These are the activations of a small neural network, seen along a few directions. Each row is one input.
Each table varies a few parts of the input and shows all the possible inputs, shuffled.
Descriptions start from the smaller parts, as in this example, which fits no table here: one of 6 places along a line, together with either a single point or one of 11 places around a ring or (one of 3 separate values, together with one of 8 places around a ring).
Shared parts are said once, and a part with two or three values counts as separate values.

Other details of the inputs shift rows strongly along two fixed directions, in all tables alike. That doesn't count.

A family of inputs:
r1: [-62  37  12 -81  19 -11  80  62  41   7  41  42 -35  -3 -36]
r2: [  6 -67   3  94  -8  -2 -34 -76 -25  16 -62  -3  42  22  28]
r3: [ 44 -49  15  90  39  -9 -61 -51 -29 -50 -36 -16  49   6  44]
r4: [  22  -54    3   39    9   55   90  -12   -7   10   -7    0 -103    2
   17]
r5: [ -6  58  -6 -38  48   3 -38   6  12  55 -17  15 112 -91   0]
r6: [-66  40  -6 -30 -10 -42 -93 -17 -20  49   8  44  74  -4 -34]
r7: [ 26 -63  19 -30  28  68  68  10  11 -56  10 -65 -65   3  26]
r8: [ 29 -69 -16  86 -40 -17 -40 -57 -45   2 -32 -29  66  39  19]
r9: [ 66 -34 -12   5 -40  34  28  29 -36 -30  23 -77 -78  41   5]
r10: [-44  11  -8 -38  81  13 -59  30   0  -6   0  57 110 -52 -15]
r11: [ 21 -69  12 -14 -22  54  81 -11 -43  17  19 -38 -89  12 -17]
r12: [-19  82   7 -66   0  -2  78  38  43  55  25  37 -51 -45 -33]
r13: [ 53 -51  -8 102  18   2 -51 -35 -37 -12 -42 -31  56   2  43]
r14: [  53  -22   20  -18   12   85   28  -18   -7  -24    9  -55 -106  -45
   23]
r15: [-78  24  13 -26   2 -68 -43  -1  24  13 -14  38 110  17 -25]
r16: [  13  -64   58   42   19   13  -32 -112  -50   27  -27  -15   26  -56
   -1]
r17: [-28  15 -33 -55  37  18 -52  40 -37  55   5  16 120 -59 -17]
r18: [-15  64 -24 -86  34  16  71  84  62   7  15   3 -20 -42   5]
r19: [ 41  -6  27  14 -56  15  59 -45  25  -3 -19 -51 -99  29   7]
r20: [-17  73 -12 -62   1 -31  27 103  48 -40  45   2 -23  26 -14]
r21: [-52  65  14 -15 -14 -51 -83 -30   6  45 -15  48  69 -31 -28]
r22: [ 51 -30  31  69 -43 -37 -44 -99  -9   4 -38 -46  54   5  21]
r23: [-14 107  -8 -47 -55 -35  -9  43  45   0  43  35 -73   4 -22]
r24: [-24  66 -31 -58  61  43  36  85  44 -16  23  59 -49 -35  14]
r25: [-19  84 -50  -7 -38 -27  24  80  51   9  24  59 -54  32   1]
r26: [ 29 -58  25  65 -29 -57 -22 -84   4 -18 -45 -48  69  25  29]
r27: [ 29 -73   4  52 -54 -21 -57 -65 -59   4 -16 -44  62  37   3]
r28: [  12  -51   26   27   30   45   80  -28    1  -29   -2   15 -110    7
   18]
r29: [-73  23   5 -10  16 -49 -66  -1  13   0 -13  76  92  14 -37]
r30: [-55  22  13 -26  41 -56  11  -9  19  58 -20  44 112 -54 -20]
r31: [ -6  88 -30 -66 -11  -5 -22  87   4  -4  66   7 -60   5 -23]
r32: [  34  -22    6   49  -29    3   31  -19   22  -68    1   -2 -107   61
   34]
r33: [ 27 -44  16  25 -37   7  24 -12  15 -83  17 -13 -96  73   1]
r34: [ 19 -49   0  -3 -67  30  45 -12 -24  -3   4 -50 -91  61 -11]
r35: [-57  31 -39   7 -14 -39 -41  17 -11  59 -23  50 106  10 -24]
r36: [ 21 -43  24   9 -51 -12  47 -12  26 -69  16 -50 -78  76  14]
r37: [-28  30 -42  -2  68  19 -42  39  -1  48 -21  54 106 -69  17]
r38: [ -24   62  -31 -102   27   54    3   77    3   18   59   16  -56  -42
  -15]
r39: [ -2 -89  39  26  23  22 -42 -99 -76  31  -4 -19  30 -29  -7]
r40: [  10  -31   14   38  -15   21   45  -29   20  -49  -18    2 -113   56
   25]
r41: [-15  53 -65 -64  23  57  54 111  13  28  29  23 -24 -28  -5]
r42: [ 58 -28  34  62   1  -7 -84 -72 -43 -20 -23 -55  37 -27  20]
r43: [-29  82 -27 -63 -52 -26 -19  55  19   5  65  31 -68  30 -28]
r44: [-57  42   1 -15  -3 -80 -24 -10  38  38 -36  31 109  -5 -13]
r45: [ 37 -70  26  66  31  -5 -67 -43 -36 -66 -21 -27  60  18  11]
r46: [-10  58 -10  -6  23 -76 -41  31  26  11 -16   4 123 -25   2]
r47: [  3  80 -64 -28 -15  -2  29 121  14   6  36  14 -28  19 -12]
r48: [ 88  10  15  22 -29  19  41  -4  13 -30   1 -79 -86   9  22]
r49: [ 20 -65  -8  20  -9  59  98  -2 -30  15   4 -22 -85  14  -1]
r50: [  -8 -106   49   47   49   15  -15  -83  -43  -19  -25   13   49  -11
  -11]
Description of these inputs: one of 5 places around a ring, together with one of 10 places around a ring.
Changing only the place on the ring of 10 turns r7 into r17. The same change can be made to r1. Which row results?
> r11
Change only the place on the ring of 5 in r40. List by row number the other rows that result.
> r3, r24, r28, r32
Start at r4 and move only the place on the ring of 5, one step at a time. The first step leads to r37. Which rows follow, in order?
> r13, r25, r2

A family of inputs:
r51: [ -3 -11   5  -8   1  12  13  -4  -2  -6  10   2 -29   2  -1]
r52: [-25  49 -14 -50  -4   4  51  66  39 -10  27  25 -65  16 -16]
r53: [-10  25 -19 -22  22   5 -21  32  -2  10  10  17  36 -24  -2]
r54: [-19  27  -2 -22   7 -15   0  12   6  28   2  17  34 -23 -13]
r55: [ 22 -14   3   8  18  19 -13 -11 -16   0  -7 -23  16 -24  12]
r56: [  5 -17   7  12 -14  -6 -21 -21 -14  -4  -6 -18  12  13  -1]
r57: [ 11 -18   2  16 -17 -10 -12 -17 -16   2  -5 -19  16  11   0]
r58: [-15  33  -8  -9  -3 -31  -9  17  18  10   0  19  37  -2  -6]
r59: [ -1  39 -17 -10  12 -14 -27  32  12  -2   4  12  37 -14   5]
r60: [ -2  37 -21 -15   3 -10 -36  35  -4   7  12   6  34 -10  -4]
r61: [ 22   8 -13 -17   4  35  49  49  16 -32  20 -16 -81  14   9]
r62: [ 24 -63  14  28  -5  22  16 -41 -22  -9 -13 -34 -10   8  12]
r63: [  7 -15  11  17  -5 -10 -12 -24   3 -12 -14 -13  15   9   8]
r64: [-27  23 -13  -5  14 -16  -5  20   8  16  -3  33  31  -5  -6]
r65: [  2 -20  16   3   5   5  -3 -30  -8   6 -12 -15  12 -11   1]
r66: [-30  22  -1 -13  18 -20 -12  15   9   5   5  35  28  -6 -10]
r67: [  45  -49   14   19  -20   49   68  -25   -5  -19   -2  -52 -113   18
   19]
r68: [-17  36 -13  -3  -1 -26 -14  16  16  14  -4  26  30  -3  -1]
r69: [  1 -27   7  14   4  11  -7 -26 -14   3  -8   2   9  -4   0]
r70: [  6 -17  15  12   5   8  -5 -31 -11   9 -12  -5   7 -14  -1]
r71: [ -3 -29   9   5   4   8  -6 -24 -11   0  -8  -8  14  -1   1]
r72: [  9   8   8 -25  -9  24  52  13  15 -11  21 -11 -92   4  -2]
r73: [ 10 -12   9  25  -6  -8 -13 -26   0 -10 -14  -3  10   6   7]
r74: [  2 -28   7  19   7  -3   6 -15  -7  -4 -12  -6  20   6   4]
r75: [-18  34  -9 -10 -10 -21 -28  14   0  16   7  25  25  -1 -17]
r76: [  6 -16   9  15 -11  -9 -25 -25 -16  -5   0 -11   6   9   0]
r77: [-13  62 -28 -42 -29  -1  37  67  27   7  33  18 -72  19 -15]
r78: [  7 -14  13  20  -2 -13 -16 -27   0 -14  -8  -6   9   6   9]
r79: [  0 -27   0  16   3  10  -2 -22 -15  10 -11  -2  12  -3   7]
r80: [  0 -25   9  23   9   2  -4 -21  -8  -7 -13   5  11   4   2]
Changing only one part turns r77 into r64. The same change can be made to r76. Which row results?
> r66
What do these inputs look like to the network?
> one of 5 places along a line, together with either a single point or one of 5 places around a ring
Change only the place on the ring of 5 in r73. List by row number the other rows that result.
> r58, r63, r68, r78
List by row number the other rows that have the place on the line of 5 in common with r54.
> r55, r65, r67, r70, r72
List by row number the other rows that have the place on the line of 5 in common with r79.
> r51, r53, r62, r69, r71

A family of inputs:
r81: [ 16 -49   7  37 -10  42  16 -46  -9 -28  -9   1 -90  33  22]
r82: [ 10 -26 -12   9  37  18 -34  15 -50  11  -1 -16  64 -22  -5]
r83: [-25 -35   1 -19 -16  13 -29 -41 -30  30  -3   2  36   0 -15]
r84: [ 20 -38  15  49 -20  31  28 -42   6 -18 -23 -16 -87  17  24]
r85: [ -5 -10  16  19  29  -1 -35 -21  17 -19 -26   5  54 -30  18]
r86: [-38  23 -16 -20  25  -8 -10  36  33   6 -15  29  73 -25   2]
r87: [-16  60  10 -34 -13 -30 -28 -14   5  52   2  23  44 -40 -30]
r88: [ 28  -2  -6  -6   7  24  62  23  32 -21 -10 -19 -27   3  14]
r89: [ 27 -55  23  27 -24   5  -7 -80 -36  37 -34 -46  46 -12  -3]
r90: [ 46 -63  -6  42  22  20 -23 -30 -55  11 -13 -55  54 -25  30]
r91: [ 37 -32 -10  94 -50 -38 -68 -46 -24 -27 -31 -25  35  61  25]
r92: [-12 -35  14  -1  -8  -3 -15 -21 -46  29   6  -2  41  -5 -36]
r93: [ -4  55   0 -14  34 -23 -17  18  35   2 -11  34  63 -39   0]
r94: [-55  41  18 -24  12 -44 -25  -5  35  13 -11  34  43 -18 -10]
r95: [-29  12 -11 -14  43 -14  -8  51   2  -5   7  43  75 -14 -21]
r96: [  2  59 -30   6 -19 -57 -66  52  29 -37   6  14  73  30   4]
r97: [ 44  20 -30  28 -27 -21 -85  19 -22 -24   0 -47  48  24  21]
r98: [-23  59 -12  -2 -37 -86 -60  25  27 -18   4  12  60  49  -9]
r99: [  6  75 -26 -37 -86 -37 -15  55  20  -8  43 -11 -52  51 -26]
r100: [ -4 -26 -24  -8  29  34 -49  -4 -35  12  -9 -11  59 -17  16]
r101: [-54  13   7 -22  25 -43  -2  24   0  14   5  41  63   6 -34]
r102: [-37  41 -30 -19 -20   9  50  52  38  23   1  38 -55  14  -5]
r103: [ 33 -50  39  11 -23  29  21 -40 -39 -17  20 -37 -81  11 -21]
r104: [  8 -67  -9  33 -16  48  38 -32 -13 -15 -15  -6 -73  45  21]
r105: [  1 -69  23  25 -27  13 -22 -76 -34  29 -32 -43  39 -10   0]
r106: [ 23 -18  -9   0  10  14  59  35  16 -26  15 -12 -30   4  15]
r107: [-41  46  10 -36 -16 -22 -42 -10   8  44   4  26  37 -38 -27]
r108: [ -2  -5  12 -38 -30  34  11 -21  -4  -4  27  -5 -87  10 -14]
r109: [ 14 -61  25  78  17  -1 -31 -61 -46  -8 -25  11  20   5   1]
r110: [  4  -8  -8  -5  35  28 -70 -18 -30   0  -3  -4  41 -30  17]
r111: [ 13 -22  27  17 -14 -20 -31 -58 -36  28   7 -13  31 -28 -10]
r112: [-28  34  -7 -42  -7 -29  69  51  34   7  30  18 -40  17 -12]
r113: [ 14 -14   0 -21 -40  11  56   5 -12  22  31 -25 -62   6 -14]
r114: [-19 -17  12 -18 -17   7  61   3  34 -12  -8 -21 -60  27   5]
r115: [ 19  -9  15   1  27  21  29  29   8 -52  20   5 -50   3  -5]
r116: [ -9 -21   8   6  39   9 -47 -26   2 -30 -12  23  51 -14  15]
r117: [-18  39 -34 -11 -15 -10  62  59  20  25  24  43 -50  13  -7]
r118: [-52  24 -12 -63  -3   0  46  39  37  -6  20  31 -48  33 -13]
r119: [-46  30  23 -18  30 -49 -23  10   5   1  11  48  46  -7 -33]
r120: [ -4   5  34  13  14 -39 -14 -53  13   7 -29   0  48 -12   1]
r121: [-20  61  -9  10   8 -33 -18  -1  19  39 -19  56  40 -23  -8]
r122: [-27  24 -29 -55  15  29  39  67  39 -25  22  33 -35  14   0]
r123: [-35  40  15 -15  18 -62 -14   2  17  16  13  39  48 -18 -12]
r124: [ 41 -49  -8  11  -3  66  28  -2 -15 -13 -13 -73 -56  -2  33]
r125: [-44  42   5 -59   3  -6  25  25  42 -19  26  38 -65  21 -12]
r126: [ 51 -47  -3  36  19  30 -19 -41 -39  16 -38 -62  56 -26  29]
r127: [  5  51  -8 -30  17  -6  41  63  41 -25  38  27 -45 -15   2]
r128: [ 18   6  -2  27 -13   1  44   4   6  -4  16  15 -83  11   9]
r129: [ 16   4 -15  16 -22  18  69   7  18  14 -16   1 -63  22   7]
r130: [ 22  54 -21 -33  14  13  12  60   2   4  42  -5 -45 -31   6]
r131: [ 53  28  -5 -14   6  40  26  19   5  -7   7 -42 -67 -22  17]
r132: [-37  38   2 -26  10 -46  11   5  29  33 -19  24  68  -7 -14]
r133: [ 49 -32   9  15   2  60   6 -16 -11 -26  -7 -66 -73 -15  34]
r134: [ 42 -54  19  43  39  27 -53 -36 -63 -16  -8 -39  34 -26  10]
r135: [ 21 -67   3  51  -8  32  52 -12 -29 -17  -7 -10 -68  40   0]
What do these inputs look like to the network?
> one of 5 separate values, together with either a single point or (one of 2 separate values, together with one of 5 places around a ring)
Changing only the choice among 5 separate values turns r89 into r132. The same change can be made to r108. Which row results?
> r125
Start at r90 and move only the place on the ring of 5, one step at a time. The first step leads to r126. Which rows follow, in order?
> r124, r100, r82
Change only the choice among 2 separate values in r101. List by row number the other rows that result.
> r119
List by row number the other rows that have the choice among 5 separate values in common with r135.
> r81, r84, r91, r102, r104, r109, r117, r121, r128, r129
Change only the choice among 5 separate values in r120. List by row number the other rows that result.
> r87, r93, r121, r131
Change only the choice among 2 separate values in r133. List by row number the other rows that result.
> r124
Change only the place on the ring of 5 in r113. List by row number the other rows that result.
> r83, r89, r92, r105
